A small network was shown many inputs. Here are its activations along a few directions, one row for each input.
Each table varies a few parts of the input and shows all the possible inputs, shuffled.
A made-up example of a description, with smaller parts first: one of 6 places along a line, together with either a single point or (one of 2 separate values, together with one of 5 places around a ring) or one of 11 places along a line.
Shared parts are said once, and a part with two or three values counts as separate values.

Rows:
row 1: [0.15,0.30,0.81,2.06,0.53,0.77,0.02,0.13,-0.63,-0.11,0.69]
row 2: [0.17,0.78,0.13,1.01,0.68,0.42,0.38,0.45,-0.50,-0.04,-0.82]
row 3: [-1.07,0.21,-0.24,0.67,0.31,0.38,-0.29,-0.71,-1.42,-0.77,0.67]
row 4: [0.44,0.41,0.12,0.54,1.11,0.45,-0.15,-0.01,-1.06,0.25,1.28]
row 5: [-0.23,0.26,1.21,1.34,0.91,0.29,0.54,0.51,-0.79,0.63,0.19]
row 6: [0.42,-0.13,0.11,0.75,0.55,1.06,0.15,0.53,-0.79,-0.01,0.49]
row 7: [-0.74,0.46,-0.63,0.60,-0.27,0.72,-0.23,-0.39,-1.44,0.07,0.86]
row 8: [-0.66,0.19,0.80,1.40,0.78,0.12,0.31,-0.50,-0.85,0.68,-0.39]
row 9: [-0.06,-0.26,-0.33,0.70,0.45,0.84,-0.36,-0.39,-0.90,0.06,-0.06]
row 10: [-0.30,0.51,-0.26,1.03,0.73,0.14,-0.16,-0.33,-0.67,0.07,-1.34]
row 11: [-0.50,0.35,0.27,0.67,1.12,0.84,0.53,0.62,-0.18,0.13,0.22]
row 12: [2.38,-2.15,-0.60,-7.85,-4.82,-4.21,0.02,0.91,6.97,-0.30,-2.27]
row 13: [-0.95,0.25,-0.24,0.70,0.95,0.63,0.24,-0.34,-0.27,0.12,-0.38]
row 14: [-0.03,0.28,-0.33,0.55,1.02,0.24,-0.59,-0.93,-1.15,0.31,0.73]
row 15: [-0.59,0.36,0.14,0.75,0.39,0.63,0.25,0.21,-1.26,-0.86,1.21]
row 16: [-0.33,0.54,-0.13,0.64,-0.16,0.97,0.15,0.60,-1.34,0.08,1.47]
row 17: [-0.28,0.04,0.42,2.02,0.54,0.46,-0.60,-0.63,-0.80,-0.04,0.15]
row 18: [2.19,-2.39,-1.26,-7.57,-4.80,-4.75,-0.21,0.28,7.07,-0.26,-2.71]
- The inputs of row 16 and row 7 match in every part but one. If row 1 is changed in the same way as row 16 into row 7, which row does it become? => row 17
- What do these inputs look like to the network? => one of 2 separate values, together with either a single point or one of 8 places around a ring
- Change only the choice among 2 separate values in row 11. List by row number the other rows that result. => row 13

Rows:
row 19: [-4.49,1.72,0.36,8.59,1.99,3.25,0.47,-1.30,-6.18,0.33,0.44]
row 20: [2.00,-1.28,0.69,-4.45,-6.39,-3.63,0.06,1.22,5.80,-2.63,-2.41]
row 21: [-1.00,-0.62,2.25,2.36,0.17,2.70,1.67,-1.21,1.87,5.56,1.45]
row 22: [-3.91,3.34,-1.47,6.01,3.46,3.43,0.93,-2.12,-8.51,1.96,3.59]
row 23: [-1.24,-2.41,-1.68,-5.50,1.19,-2.92,-1.72,-0.13,3.45,-3.38,-2.00]
row 24: [-1.52,2.95,3.05,8.37,6.23,3.95,1.18,0.62,-6.97,1.21,-1.14]
row 25: [2.16,-3.05,-2.57,-4.10,-1.41,1.21,-0.66,4.04,0.44,-3.04,1.87]
row 26: [-0.46,0.93,-1.78,1.15,-1.43,0.55,-1.52,-3.39,-2.84,3.49,3.38]
row 27: [2.82,-1.00,-1.08,-1.72,0.90,-1.12,0.66,1.52,4.25,-0.38,-4.51]
row 28: [4.74,0.66,3.39,-4.68,-1.72,-2.18,1.07,2.77,6.35,-1.63,-3.52]
row 29: [-1.34,-0.98,0.61,0.84,1.71,-1.05,-1.61,-3.22,-0.69,-0.91,1.95]
row 30: [2.25,-0.27,-1.77,-6.86,-4.70,-4.19,-0.53,1.19,3.04,-0.58,0.89]
- The inputs of row 28 and row 24 match in every part but one. If row 20 is changed in the same way as row 28 into row 24, which row does it become? => row 19
- What do these inputs look like to the network? => one of 3 separate values, together with one of 4 places along a line
- Change only the choice among 3 separate values in row 26. List by row number the other rows that result. => row 21, row 29

Rows:
row 31: [-0.70,0.46,-0.28,1.98,0.48,-0.72,-0.04,-1.24,-0.32,0.85,-3.74]
row 32: [-0.63,0.24,1.19,1.52,-0.62,1.67,0.59,1.15,-2.02,-1.44,2.79]
row 33: [-2.16,0.25,-1.11,1.62,-0.84,0.82,-1.09,-1.41,-2.32,-1.63,2.50]
row 34: [0.33,0.78,1.78,2.24,0.64,0.28,1.08,1.32,0.72,1.45,-3.17]
row 35: [0.07,0.65,-1.93,-0.21,-0.43,1.52,-1.75,-1.36,-3.45,-0.53,4.70]
row 36: [1.09,-0.42,2.89,2.49,1.93,-0.40,0.48,0.69,1.67,1.68,-1.70]
row 37: [1.19,0.19,-0.25,0.03,-0.12,2.06,-0.02,1.67,-2.95,-0.09,5.24]
row 38: [1.17,-2.68,-2.40,-7.78,-5.23,-3.73,-1.01,-0.92,5.63,-0.45,-1.92]
row 39: [-1.31,0.86,0.69,0.89,1.65,1.20,1.68,1.13,-1.16,0.66,1.21]
row 40: [0.42,0.63,0.35,1.49,1.97,1.66,0.98,1.24,0.37,-0.14,-1.14]
row 41: [2.80,-1.52,-0.07,-7.59,-4.42,-4.17,0.68,2.18,6.67,-0.69,-0.80]
row 42: [0.39,-0.45,1.20,2.03,1.78,-1.28,-0.53,-2.09,0.49,0.79,-2.37]
row 43: [-2.12,0.81,-0.67,0.25,1.48,0.44,-0.30,-1.39,-2.32,0.10,0.36]
row 44: [-0.56,0.20,-1.38,1.04,1.74,0.64,-0.75,-0.97,-0.99,-0.57,-1.96]
- What do these inputs look like to the network? => one of 2 separate values, together with either a single point or one of 6 places along a line
- The inputs of row 42 and row 36 match in every part but the choice among 2 separate values. If row 31 is changed in the same way as row 42 into row 36, which row does it become? => row 34
